A small network was shown many inputs. Here are its activations along a few directions, one row for each input.
Each table varies a few parts of the input and shows all the possible inputs, shuffled.
Descriptions start from the smaller parts, as in this example, which fits no table here: one of 6 places along a line, together with either a single point or one of 9 places around a ring or (one of 2 separate values, together with one of 5 places around a ring).
Shared parts are said once, and a part with two or three values counts as separate values.

Other details of the inputs shift rows strongly along two fixed directions, in all tables alike. That doesn't count.

Table:
row 1: -230, 19, 88, -121, -156, 190, 23, 112, -324, 207, -372, -196, 84
row 2: 58, 30, 524, 338, -181, 345, 242, 179, 9, -254, 582, -366, -178
row 3: 81, -70, -316, -125, 327, -413, -137, -108, 192, 49, -53, 288, -30
row 4: 39, 43, 526, 331, -119, 337, 282, 169, -43, -199, 610, -369, -165
row 5: -285, 145, -328, -87, 236, -500, -385, -265, 106, -10, -165, 438, 3
row 6: -87, -24, 112, -160, -309, 266, -165, 159, -251, 145, -346, -91, 77
row 7: 269, -54, -75, 160, 243, -236, -9, -157, 310, -220, 448, 164, -126
row 8: 58, 85, -184, -178, 330, -395, -277, -163, 0, -128, -46, 328, 5
row 9: 72, -36, -315, -110, 260, -417, -105, -171, 282, -25, -138, 250, -32
row 10: -16, -9, 251, 198, -210, 430, 411, 147, 10, 48, 178, -339, 74
row 11: 138, -16, -394, -84, 327, -349, -148, -195, 47, 27, -16, 331, 28
row 12: -26, 74, 433, 234, -167, 258, 294, 62, 36, -279, 384, -316, -57
row 13: -42, -106, -53, -98, -310, 276, -15, 224, -77, 289, -356, -107, 69
row 14: -159, -59, -79, -83, -173, 253, 188, 99, -184, 288, -365, -163, 201
row 15: -321, 50, -130, 72, -279, 343, -24, 117, -74, 368, -294, -30, 160
row 16: -18, -87, -39, -106, -156, 333, -3, 193, -175, 332, -309, -97, 174
row 17: -99, -113, -168, -227, -177, 192, -109, 238, -113, 362, -573, -29, 164
row 18: 273, 30, -105, 162, 309, -213, 42, -159, 241, -199, 473, 188, -88
row 19: -281, 9, 6, -327, -363, 205, -95, 150, -262, 224, -731, -98, 208
row 20: 87, -40, -329, -112, 165, -428, -119, -202, 291, -23, -136, 269, -77
row 21: -142, 31, -29, -305, -343, 298, -254, 208, -359, 255, -661, -18, 191
row 22: 172, -85, -334, -123, 167, -366, -233, -180, 214, -13, -60, 339, -41
row 23: 103, -2, 363, 387, -202, 398, 481, 92, 186, -193, 531, -368, -53
row 24: -127, -62, -78, -62, -159, 253, 131, 125, -187, 342, -363, -181, 123
row 25: 98, 95, 451, 375, -118, 399, 273, 80, -187, -222, 644, -321, -109
row 26: 79, 72, 94, 107, 243, -359, -4, -192, 249, -364, 363, 76, -200
row 27: 165, 27, 90, 98, 246, -298, -117, -170, 174, -354, 438, 147, -164
row 28: -81, 62, -149, -200, 310, -487, -118, -221, 97, -159, -118, 248, 22
row 29: 178, -57, 317, 426, -125, 433, 371, 84, -33, -55, 660, -333, -96
row 30: -144, -26, 85, -129, -153, 251, -90, 134, -400, 217, -299, -125, 121
row 31: 6, 68, 53, 115, 291, -384, 114, -274, 110, -343, 407, 82, -124
row 32: -80, 52, 93, -151, -211, 307, -141, 199, -277, 110, -351, -85, 149
row 33: 24, -29, -72, -89, -215, 370, -33, 213, -141, 244, -342, -69, 188
row 34: 94, 67, 82, 106, 149, -370, -17, -223, 258, -361, 363, 97, -246
row 35: 164, 3, -68, 163, 304, -304, 146, -190, 334, -175, 400, 92, -151
row 36: 120, -59, 319, 429, -122, 382, 413, 136, 5, -46, 640, -363, -144
row 37: -220, -25, 14, -344, -222, 308, -219, 245, -433, 379, -696, -84, 248
row 38: 56, -37, -329, -132, 150, -428, -62, -229, 293, -77, -139, 288, 1
row 39: -50, 59, -148, -179, 324, -487, -174, -195, 94, -105, -116, 230, -57
row 40: -45, -9, -193, -148, 329, -495, -225, -166, -34, -66, -41, 259, -82
row 41: 217, 6, 183, 277, -238, 377, 198, 100, 71, -84, 390, -173, -63
row 42: -98, -25, -170, -297, 0, -272, -328, -4, -56, 66, -425, 207, -7
Description of these inputs: one of 2 separate values, together with either a single point or (one of 4 places along a line, together with one of 5 places along a line).
The inputs of row 29 and row 30 match in every part but the choice among 2 separate values. If row 3 is changed in the same way as row 29 into row 30, which row does it become? -> row 4
The inputs of row 11 and row 25 match in every part but the choice among 2 separate values. If row 18 is changed in the same way as row 11 into row 25, which row does it become? -> row 8
Change only the choice among 2 separate values in row 10. List by row number the other rows that result. -> row 28
Start at row 12 and move only the place on the line of 5, one step at a time. The first step leads to row 26. Which rows follow, in order? -> row 2, row 27, row 32

Table:
row 43: -258, 93, -223, -418, 130, -495, -108, -251, -151, -18, -663, 120, 67
row 44: -421, 70, -199, -213, 28, -459, -262, -162, -28, -11, -361, 228, -34
row 45: 166, 24, -97, 234, 184, -63, 463, -212, 136, -39, 352, -95, -55
row 46: -51, 168, 251, 137, 1, -100, 30, -269, -65, -422, 384, 8, -17
row 47: -293, 114, 531, 165, -425, 627, 457, 288, -203, -42, 26, -512, 143
row 48: 194, -36, -452, -87, 256, -196, -376, -108, -112, 204, -28, 414, -34
row 49: -30, 15, -393, 47, 93, -103, -206, -181, -5, 244, -42, 335, 98
row 50: 311, -138, -32, 55, 202, -9, 72, 62, -54, -27, 246, -12, 16
row 51: -14, 24, -128, 178, 194, -97, 291, -110, 196, -123, 266, 28, 80
row 52: -176, -81, -121, -199, 217, -482, -223, -105, 146, 26, -250, 194, -112
row 53: 44, -12, 264, 214, -401, 890, 26, 448, -428, 304, 53, -370, 71
row 54: 349, -179, 115, 176, -307, 11, 194, -20, 692, -302, 320, -80, -239
row 55: -113, 150, -149, -249, 224, -368, -286, -236, -30, -158, -292, 356, 182
row 56: 51, -63, 0, -303, 128, -364, -237, -81, -251, -138, -177, 117, -28
row 57: -157, 73, -228, -188, 231, -347, -131, -67, 157, 140, -356, 132, -31
row 58: -38, -77, -121, -285, 149, -520, -481, -79, -175, -30, -211, 261, -163
row 59: -285, 49, -293, -197, 185, -330, -212, -22, 177, 142, -339, 261, 74
row 60: -187, 70, 388, -50, -506, 614, -204, 321, -609, 142, -218, -315, -7
row 61: 168, -94, -272, -425, 396, -437, -326, -12, -28, 52, -341, 312, 110
row 62: 5, 33, -24, 289, 99, -10, 243, -39, 174, 23, 265, -136, -146
row 63: -37, -195, -133, -186, -209, 365, -215, 402, -388, 558, -550, -103, 157
row 64: 75, 145, 233, 191, 79, 158, 136, -72, 99, -247, 426, -47, 99
row 65: -349, 126, 420, 129, -551, 556, -41, 159, -402, 74, -73, -318, 61
row 66: -11, 92, -98, -243, 175, -246, -534, 0, -172, -39, -235, 323, -61
row 67: -12, -67, -151, -328, 217, -453, -495, 40, -106, 68, -351, 307, -77
row 68: -251, -110, -276, -520, 149, -538, -228, -214, -128, 75, -711, 196, 102
row 69: 320, 19, 100, 212, -299, -3, 255, -68, 654, -357, 257, -104, -248
row 70: -178, -79, 182, 54, -34, -218, 5, -107, 37, -117, 161, -111, -237
row 71: -569, 58, 0, -289, -371, 267, -143, 303, -300, 411, -865, -102, 229
row 72: 145, 60, -221, -367, 315, -184, -370, -21, -132, -8, -301, 308, 152
row 73: 148, 121, 346, 79, 1, 62, -28, -82, -252, -419, 437, -88, -130
row 74: 208, 87, 165, 149, 174, 58, -196, 61, 38, -183, 488, 66, -171
row 75: -320, -104, 115, -382, -279, 301, 57, 256, -333, 351, -838, -267, 271
row 76: -152, -20, 200, 266, -460, 823, 614, 270, -246, 311, 60, -491, 236
row 77: -124, -11, 223, 334, -473, 780, 506, 284, -230, 440, 28, -564, 6
row 78: -22, -112, -245, -323, 357, -420, -62, -126, 186, 55, -318, 180, 103
row 79: -41, -24, -163, -323, -763, 504, -290, 244, 57, 297, -943, 53, 319
row 80: 470, -177, -44, -88, -279, -43, -185, 115, 403, -174, -11, 123, -149
row 81: 194, -194, -459, -144, 263, -341, -304, -44, -59, 309, -112, 353, -53
row 82: -83, 175, 247, 242, 24, -53, -110, -110, 90, -276, 411, 79, -107
row 83: -3, 136, 146, 245, 93, 22, -80, -69, 186, -162, 454, 74, -50
row 84: 25, -171, -156, 145, 200, -183, 67, -60, 237, 98, 193, 30, -120
row 85: 96, 103, -131, -345, 305, -333, -401, -107, -178, -178, -258, 348, 61
row 86: 54, -196, -154, 195, 80, -39, 181, -71, 153, 221, 261, -18, -127
row 87: -139, 87, 326, 9, -257, 552, 425, 259, -160, 167, -231, -514, 162
row 88: 159, 82, 54, 332, 130, 119, 201, -154, 104, -221, 541, 9, 88
row 89: -63, -9, -211, 282, 88, -91, 190, -117, 200, 85, 363, 102, -77
row 90: -96, 147, 236, 198, 94, -194, 147, -88, 174, -230, 280, -117, -256
row 91: 38, -27, 34, -141, -295, 755, -18, 380, -557, 376, -458, -240, 326
row 92: 173, -180, -154, 129, 204, -106, 340, -176, 158, 57, 298, -16, -19
row 93: 548, 0, 128, 158, -292, 174, -115, 41, 425, -423, 423, 83, -222
row 94: -234, 109, 145, 22, -15, -188, 175, -168, -13, -302, 130, -62, -16
row 95: -2, -90, 228, 206, 78, 24, 169, 57, 265, -40, 405, -186, -179
row 96: 176, -28, 239, -63, 139, -120, -25, 58, -105, -224, 174, -28, -62
row 97: 168, 54, -10, 318, 33, 206, 262, -177, 11, -62, 503, 13, 103
row 98: 423, -146, 24, 227, 173, 43, 246, -26, -22, -56, 601, -44, -85
row 99: 12, 161, 312, 171, 138, -132, 361, -137, 139, -371, 336, -202, -139
row 100: 148, -83, 61, -32, 164, -106, -211, 147, 28, 31, 159, 54, -121
row 101: -126, -63, -154, -258, -710, 378, -37, 279, 231, 231, -815, -49, 207
row 102: 39, 67, 53, 398, 6, 186, 42, -49, 100, -58, 503, 7, -20
row 103: 101, -161, -71, 92, 185, -47, 281, -64, 149, 12, 164, -91, 32
row 104: -174, 124, 157, 114, 28, -306, 66, -199, 54, -230, 183, -98, -280
row 105: 270, -28, -474, -216, 328, -210, -244, -170, -169, 120, -139, 403, 122
row 106: -26, 103, 180, 199, 153, -20, 339, -49, 266, -280, 459, -101, 8
row 107: -389, -36, -109, -15, -360, 501, 87, 333, -220, 517, -533, -208, 247
row 108: 144, 53, 43, 287, 200, -22, 457, -132, 189, -176, 408, -186, -61
The inputs of row 51 and row 91 match in every part but one. If row 44 is changed in the same way as row 51 into row 91, which row does it become? -> row 60
The inputs of row 104 and row 58 match in every part but one. If row 45 is changed in the same way as row 104 into row 58, which row does it become? -> row 98
What is each input in this table made of? -> one of 6 places around a ring, together with either a single point or (one of 2 separate values, together with one of 5 places along a line)
Change only the place on the ring of 6 in row 78. List by row number the other rows that result. -> row 61, row 64, row 72, row 87, row 106
Start at row 68 and move only the place on the ring of 6, one step at a time. The first step leads to row 56. Which rows follow, in order? -> row 73, row 46, row 94, row 43
Start at row 60 and move only the place on the line of 5, one step at a time. The first step leads to row 66. Which rows follow, in order? -> row 74, row 53, row 48
Change only the choice among 2 separate values in row 95. List by row number the other rows that result. -> row 78

Table:
row 109: 253, -9, 5, 367, 280, -63, 280, -151, 221, -163, 711, -9, -140
row 110: 294, -72, -16, 256, 276, -170, 241, -139, 298, -200, 605, 30, -140
row 111: -99, -58, -623, -331, 279, -560, -279, -195, 253, 220, -587, 455, 105
row 112: 1, -121, -493, -336, 91, -344, -187, -85, 162, 230, -605, 282, 98
row 113: -13, -33, 157, 333, -212, 448, 377, 114, 2, 129, 317, -301, 12
row 114: -217, 63, 207, -83, -169, 352, 7, 186, -466, 177, -262, -232, 140
row 115: -3, -49, 27, 76, -316, 384, 250, 145, 85, 159, -128, -210, 111
row 116: -140, 11, 196, -151, -103, 178, -33, 150, -319, 71, -249, -172, 87
row 117: -340, 77, 177, -159, -265, 210, -60, 167, -231, 145, -443, -175, 100
row 118: -100, 33, -2, -220, 13, -257, -162, -61, -21, -101, -267, 80, -37
row 119: -186, 83, 396, 35, -410, 445, 145, 198, -186, -33, -120, -347, 60
row 120: 336, -91, -282, -36, 106, -76, -269, -1, 102, 52, 74, 297, -23
row 121: -94, 96, 27, 65, 267, -396, -86, -240, 44, -254, 284, 153, -128
row 122: 309, 69, 224, 184, 166, -151, -225, -88, 55, -432, 667, 149, -246
The inputs of row 116 and row 110 match in every part but one. If row 117 is changed in the same way as row 116 into row 110, which row does it become? -> row 111
What is each input in this table made of? -> one of 2 separate values, together with either a single point or one of 6 places around a ring
Change only the choice among 2 separate values in row 120. List by row number the other rows that result. -> row 122
